A small network was shown many inputs. Here are its activations along a few directions, one row for each input.
In each table, some parts of the input vary, and every possible input appears once, in random order.
Descriptions start from the smaller parts, as in this example, which fits no table here: one of 3 separate values, together with either a single point or one of 11 places along a line or (one of 4 places along a line, together with one of 5 places around a ring).
Shared parts are said once, and a part with two or three values counts as separate values.

Table:
x1: [11.9, -14.5, 14.8, -3.5, 33.4, 23.9, -11.8, 35.6, 34.6, -3.9, 32.3, 32.9]
x2: [11.5, -2.1, 47.3, -7.7, -20.8, 2.3, 77.3, -21.0, 17.7, 29.1, -80.3, -29.9]
x3: [3.7, -2.2, 64.2, -47.8, -32.5, 14.5, 36.1, 67.1, 28.3, 30.4, -59.6, 10.4]
x4: [-1.2, 38.1, 75.7, 8.3, -10.0, 2.3, -19.7, 46.2, -36.5, -42.4, 10.9, 23.6]
x5: [-44.8, -11.2, -17.9, -48.5, -55.7, -29.1, -12.0, 11.0, 2.2, 48.0, -78.7, -9.8]
x6: [-42.0, -27.3, -61.7, -12.1, 2.5, -20.0, -55.1, -21.7, 3.4, 15.5, 20.2, 9.4]
x7: [21.1, -11.0, -5.4, 36.0, 38.5, 11.2, 31.6, -55.9, 20.3, -1.4, 19.7, 1.0]
x8: [-5.4, -12.3, -85.6, 17.8, 3.5, -14.2, -72.1, -10.6, -18.0, 7.8, 68.6, -19.2]
x9: [-44.7, -13.6, -60.7, -43.1, -18.6, -24.8, -18.4, -5.4, 7.5, 13.0, -25.4, -0.3]
x10: [56.6, 1.4, -31.5, 66.9, 35.9, 27.3, 13.5, -47.3, -4.1, -12.0, 65.0, -25.1]
x11: [48.5, 0.3, -10.7, 27.9, 30.2, 33.3, -29.9, 44.2, 13.9, -14.2, 77.8, 4.6]
x12: [6.6, -1.6, 20.5, -36.0, 12.8, 20.6, 30.4, 54.5, 35.4, -4.8, -11.0, 20.6]
x13: [-47.8, 16.5, -5.1, -1.9, -40.0, -47.7, -63.7, -11.2, -69.1, -23.7, -4.6, 6.1]
x14: [11.7, 39.0, 54.8, 39.1, -1.6, -7.1, 20.3, -50.9, -57.0, -38.7, -7.5, -10.1]
x15: [14.3, 0.4, 1.5, 4.5, 22.3, 7.5, 73.5, -34.6, 21.4, -2.8, -27.5, -14.3]
- The inputs of x2 and x3 match in every part but one. If x10 is changed in the same way as x2 into x3, which row does it become? => x11
- Describe the family of inputs behind these rows. => one of 3 separate values, together with either a single point or one of 4 places along a line
- List by row number the other rows that have the choice among 3 separate values in common with x9. => x5, x6, x8, x13

Table:
x16: [12.7, 39.0, 30.8, 2.1, -24.2, 10.6, -25.7, 4.2, -55.0, -33.9, 5.6, 10.6]
x17: [20.2, 21.2, 32.8, -3.4, 6.6, 11.2, 54.3, 38.7, 11.8, -7.5, 4.6, 13.0]
x18: [-62.8, 1.2, -18.1, -32.7, -31.4, -27.5, -2.5, -19.2, -9.2, 38.6, -65.5, -16.5]
x19: [-55.3, 13.6, 22.4, -65.0, -21.0, -25.7, -16.1, 19.3, -27.3, -15.2, -43.2, 21.2]
x20: [-1.3, -0.3, 1.7, 44.9, 24.6, -34.8, -0.7, -49.5, -21.8, -37.4, 33.7, -26.2]
x21: [-5.5, -33.1, -30.3, 26.7, 38.8, 13.1, -72.7, -4.4, 15.8, 8.1, 62.8, 48.6]
x22: [10.8, 15.4, 9.3, 42.5, -29.3, -20.0, -8.5, -35.0, -52.9, -21.7, -22.1, -7.5]
x23: [22.1, -8.4, 69.1, 12.3, 18.2, 16.8, 12.0, 14.6, 27.6, 28.3, -0.5, 30.5]
x24: [-2.0, 17.2, 21.3, 6.8, 31.4, 2.0, -16.6, -8.4, -31.2, -48.8, 55.5, -7.3]
x25: [-5.6, 10.4, 47.1, -36.9, 11.2, 24.5, 41.0, 4.3, 13.2, -34.6, -38.6, 27.8]
x26: [13.6, -33.6, -3.5, -25.6, -12.8, 18.7, 58.8, -11.6, 34.1, 31.4, -39.9, -14.8]
x27: [-5.0, 8.8, -16.3, 38.8, 19.2, -2.1, -6.1, -49.8, -4.9, 0.7, 32.8, -44.4]
x28: [17.0, -12.8, -82.2, 4.9, 33.4, 16.7, -48.6, 28.7, 16.7, -8.0, 48.6, 7.2]
x29: [24.1, -4.5, -16.4, 18.3, 25.3, 6.8, -22.1, 39.7, 2.7, -11.5, 44.6, -40.7]
x30: [17.5, 9.6, 33.1, 23.2, 20.5, -14.8, 57.3, -36.1, -6.7, -13.7, -31.2, 1.6]
x31: [39.0, -14.9, 3.6, -4.2, 3.8, 12.0, 57.7, -14.3, 12.0, 38.5, -8.8, -22.0]
x32: [-50.7, -23.6, 38.3, -40.9, -28.8, -26.4, -46.6, 30.1, 16.1, 37.7, -35.1, 29.6]
x33: [19.6, 28.8, 52.9, -16.9, 25.7, 17.0, 39.6, 2.2, -9.7, -26.2, -8.8, 20.8]
x34: [-4.1, 2.5, 26.4, -24.6, -8.8, 18.2, 55.5, 41.4, 34.7, -16.3, -25.8, 20.4]
x35: [7.8, 26.2, -8.9, 36.5, -34.6, 7.8, -14.8, -36.1, -32.8, 16.2, -19.3, -27.4]
x36: [-11.7, 0.2, 8.0, -5.2, -1.6, 20.4, 54.3, -33.8, 32.8, 17.9, -58.6, -11.3]
x37: [45.2, 12.7, 16.9, -6.6, 15.1, 18.7, 34.6, 47.8, 28.0, 12.5, -13.7, -14.1]
x38: [-8.7, -9.2, 26.4, 2.5, 5.4, -8.0, 59.5, -33.8, 14.4, -20.0, -59.8, 8.4]
x39: [-59.9, -10.8, -0.5, -24.2, -23.0, -56.4, 2.4, -18.0, -30.4, -0.2, -68.5, 2.8]
x40: [16.6, 0.8, 47.4, 31.2, -29.8, 10.9, -55.2, 16.5, -18.2, 19.1, 10.9, 20.4]
x41: [14.4, 19.9, 14.6, 17.1, 14.6, 13.5, 51.7, -37.4, 12.6, 24.5, -28.0, -18.2]
x42: [40.3, 22.0, -4.9, 10.7, -33.4, 11.6, -32.3, 49.2, -16.3, 3.7, -2.4, -23.9]
x43: [14.2, -32.5, -95.0, 6.6, 16.1, 1.9, -28.6, -39.1, 12.9, 16.2, 55.6, -0.6]
x44: [-9.8, 4.8, -82.7, 25.6, 23.3, 0.7, -32.8, -64.0, 14.5, 4.8, 40.0, 1.8]
x45: [34.2, -7.4, -19.8, 13.5, -46.7, 5.5, -10.1, -15.5, -29.7, 28.8, 1.2, -32.0]
x46: [13.8, 31.2, 10.5, 15.0, -41.6, 5.8, -11.6, 40.6, -34.6, -15.0, 18.4, 2.6]
x47: [1.3, -23.9, 37.2, 37.3, 28.8, 4.2, -45.4, 5.1, 2.3, 4.7, 60.2, 2.9]
x48: [-3.2, -26.9, 62.4, -10.8, 2.2, 23.6, 13.8, 17.0, 51.7, 19.8, -30.4, 37.3]
x49: [-7.3, -6.0, -64.9, 31.4, 29.8, -27.4, -27.3, -63.0, -5.4, -33.0, 41.1, 21.0]
x50: [-34.7, -29.8, -28.0, -55.8, -43.3, -30.6, -0.5, 0.8, -1.1, 49.2, -46.3, -21.9]
x51: [20.3, -27.8, -28.5, 17.9, 9.0, -2.9, -1.1, -27.3, -5.4, 13.0, 51.3, -48.4]
x52: [-8.3, -3.1, -67.9, 10.3, 26.0, 9.5, -28.9, 20.6, 0.2, -26.1, 70.4, 32.0]
x53: [20.9, -4.6, 10.7, -28.2, -1.4, 24.1, 35.5, 50.3, 51.4, 4.5, -43.5, -5.9]
x54: [-7.5, 9.7, -44.1, -4.9, 38.1, 11.6, -43.1, -19.5, -16.2, -45.0, 60.7, 39.1]
x55: [-2.5, 6.7, -1.1, 22.9, 18.3, -2.3, -2.0, 30.5, -13.8, -29.7, 68.5, -15.5]
x56: [-26.3, 2.1, -12.5, -59.0, -33.2, -26.2, -24.3, 61.1, 18.0, 22.6, -48.0, -13.6]
x57: [-53.5, 9.3, 2.7, -54.2, -40.6, -32.1, -3.8, 53.0, -1.2, 2.9, -28.5, 12.4]
- The inputs of x52 and x55 match in every part but one. If x49 is changed in the same way as x52 into x55, which row does it become? => x20
- Describe the family of inputs behind these rows. => one of 6 places along a line, together with either a single point or one of 6 places around a ring
- A walk changes only the place on the ring of 6. It starts at x22 and steps to x35. List the rest of the walk in order. => x45, x42, x46, x16
- A walk changes only the place on the line of 6. It starts at x50 and steps to x26. List the rest of the walk in order. => x31, x45, x51, x43

Table:
x58: [23.5, 5.2, -36.8, 12.4, -34.4, 1.1, -43.7, 9.3, -43.3, -2.3, 47.0, -19.4]
x59: [11.7, -5.4, 35.4, -25.7, -40.3, 20.9, 7.8, 27.4, 5.3, 50.4, -49.9, -8.3]
x60: [-21.8, -11.1, 45.5, -49.9, -10.2, 11.0, 7.1, 26.7, 32.8, 9.2, -37.4, 49.2]
x61: [-7.3, -5.8, 39.6, -8.6, -18.2, -8.0, 51.7, -39.3, -2.2, 17.8, -65.0, 17.0]
x62: [13.2, 38.0, 31.2, 60.6, 20.6, 13.9, 4.7, -44.0, -25.4, -36.6, 15.1, 1.9]
x63: [30.5, 18.3, 58.2, -2.8, -17.8, 11.0, 30.1, 51.6, -9.5, 12.4, -11.7, -37.8]
x64: [4.3, 17.9, 62.6, 14.3, -0.1, -4.4, 73.3, -18.3, -15.8, -23.4, -26.4, -14.4]
x65: [16.9, -29.2, -40.1, -5.4, 65.8, 30.2, 21.3, 10.6, 63.8, 10.2, 45.7, 23.0]
x66: [-18.4, 2.9, -29.3, -11.9, 11.4, 0.7, -46.9, 17.9, -28.5, -33.2, 56.3, 35.8]
x67: [48.4, 27.4, 21.4, 51.4, -12.4, 13.7, -29.6, 24.4, -17.4, -7.7, 31.7, -10.7]
x68: [-14.7, -23.8, -34.5, 14.6, -29.1, -24.8, -57.3, 2.2, -15.4, 30.0, 17.8, -30.9]
x69: [0.2, 6.1, 67.9, -30.7, 17.2, 3.0, 26.3, 50.1, 12.6, -32.5, -3.3, 18.1]
x70: [-49.9, 3.4, -23.8, -56.1, -12.9, -15.0, -10.3, 36.2, 28.0, -0.8, -39.3, 23.4]
x71: [59.0, -22.9, -49.1, 19.8, 19.1, 30.0, 22.8, 5.2, 50.4, 42.2, 37.0, -28.5]
x72: [29.3, -28.5, -40.2, 25.2, 47.5, 29.3, 51.7, -60.2, 45.7, -0.8, 15.6, -19.2]
x73: [-35.2, -11.5, -23.8, 13.7, 10.3, -42.6, -26.4, -72.2, -23.8, 3.2, -2.3, -18.0]
x74: [-3.8, 21.2, -25.3, 11.6, 4.9, -13.1, -11.9, -65.7, -51.7, -26.2, 28.8, -7.8]
x75: [-11.2, 0.9, -33.9, -30.4, -45.6, -8.7, -9.5, 35.1, 1.7, 34.2, -55.0, -32.7]
x76: [14.7, 12.7, 28.9, 26.7, 35.2, 12.5, -34.7, 32.0, -6.6, -48.3, 35.0, 43.3]
x77: [-32.3, 4.6, -28.1, -16.1, -20.6, -34.8, 32.2, -36.5, -5.1, 1.8, -72.4, -9.3]
x78: [-56.9, -20.6, -25.8, -12.5, 9.8, -25.7, -58.6, 7.4, 4.4, 0.5, 32.8, 25.3]
- Describe the family of inputs behind these rows. => one of 3 separate values, together with either a single point or one of 6 places around a ring
- The inputs of x58 and x74 match in every part but the choice among 3 separate values. If x75 is changed in the same way as x58 into x74, which row does it become? => x77
- Change only the choice among 3 separate values in x59. List by row number the other rows that result. => x60, x61
